A small network was shown many inputs. Here are its activations along a few directions, one row for each input.
Each table varies a few parts of the input and shows all the possible inputs, shuffled.
Descriptions start from the smaller parts, as in this example, which fits no table here: one of 4 places along a line, together with either a single point or one of 11 places along a line or (one of 3 separate values, together with one of 8 places around a ring).
Shared parts are said once, and a part with two or three values counts as separate values.
In the rows, 128 means zero.

Other details of the inputs vary at random and push rows far along two fixed directions, the same in every table; ignore that.
These rows show it; all are for the same input, with only those details redrawn:
[ 55 106 135 108 114 134 173 108 132 120 106 114  99]
[ 56 106 135 108 113 133 172 109 131 122 105 115  99]
[229 178  84 145 145 169  65 121 126 129 151 137 182]
[111 130  73 131 128 198  90  53 132  60 136 133 175]
[175 155 146 122 133 104 147 175 125 189 122 116 108]
[175 155 146 122 132 104 147 176 125 190 121 117 108]
[229 178  84 145 145 168  65 121 126 130 151 137 182]

A family of inputs:
x1: [174 147 177 124 122 101 128 166 127 190 131 145 107]
x2: [ 54  89 124 100 113 123 153 109 135 122 113 103  99]
x3: [179 117 171 109 119  72 136 176 136 178 146 137 129]
x4: [ 34  83 129 113 126 110 158 117 154 117  98 116 121]
x5: [175 155 146 122 132 104 147 176 125 190 121 117 108]
x6: [176 123 170 117 123  91 112 168 131 193 134 131 106]
x7: [ 24  94 144 124 159 107 170 155  84  59  84 124  47]
x8: [234 165 110 139 129 148  67 123 134 116 174 174 204]
x9: [104 122  72 149 125 194  84  54 127  59 159 114 176]
x10: [174 132 177 135 106  78 146 182 130 173 159 131 130]
x11: [107 114 108 152 113 190  67  49 134  58 164 140 172]
x12: [158 149 143 136 144  95 150 185 143 187 110 134 130]
x13: [ 51  97 134 141 147  78 177 121  88  52  87 137  35]
x14: [ 31  92 136 140 119 116 171 120 140 120 111 112 125]
What is each input in this table made of?
Answer: either one of 2 separate values or (one of 3 separate values, together with one of 4 places along a line)
A walk changes only the place on the line of 4. It starts at x10 and steps to x11. List the rest of the walk in order.
Answer: x9, x14

A family of inputs:
x15: [ 69  98 143 108 121 115 159 122 128 104 114 136 109]
x16: [ 64  93 150 103  94 132 164 104 165 155 127 117 149]
x17: [168 148 150 115 134  85 162 184 120 190 112 117  87]
x18: [165 154 156 134 134  93 156 195 115 199 121 106  89]
x19: [ 66 102 149  95  84 141 165  96 162 161 131 114 134]
x20: [ 67 105 148 121 119 116 165 123 127 104 117 137 110]
x21: [143 126 105 141 126 163  77  82 127  87 148 138 154]
x22: [238 174 103 143 154 117  89 169 126 156 138 138 162]
x23: [ 62 104 132 125 131 125 151 126 132 121 106 113 107]
x24: [240 175 127 137 145 131  80 158 119 159 143 148 144]
x25: [ 74 105 147 102 116 126 162 113 122 109 114 129  94]
x26: [138 135  84 140 143 158  91  94 135  86 126 143 168]
x27: [167 155 155 128 133  86 169 186 119 193 114 119  87]
x28: [ 67  88 146 118 115 106 152 120 130 109 125 124 108]
x29: [130 138  87 153 142 167  93 103 128  85 139 127 171]
x30: [137 125 105 153 129 150  87  94 128  79 156 141 171]
x31: [ 68 111 132 119 125 135 150 117 124 126 107 109  95]
x32: [236 168 124 143 151 119  78 168 125 155 144 155 159]
x33: [133 131  84 139 143 165  87 103 129  85 136 126 168]
x34: [137 137  84 134 137 176  88  93 121  90 138 120 155]
x35: [165 129 171 133 130  69 139 191 127 189 129 127 100]
x36: [ 71  94 149 112 108 117 155 111 124 114 125 117  93]
x37: [164 150 153 134 138  75 166 196 126 187 114 124 104]
x38: [143 131 106 148 122 163  88  85 122  82 156 135 158]
x39: [145 142 105 137 129 171  96  87 120  78 144 147 157]
x40: [ 72 112 131 113 124 127 161 109 129 122 100 121  94]
What is each input in this table made of?
Answer: one of 2 separate values, together with either a single point or (one of 3 separate values, together with one of 4 places along a line)
The inputs of x32 and x24 match in every part but the choice among 2 separate values. If x20 is changed in the same way as x32 into x24, which row does it become?
Answer: x39
Which other rows does x15 become when the choice among 2 separate values takes its other values? List them by row number.
Answer: x25
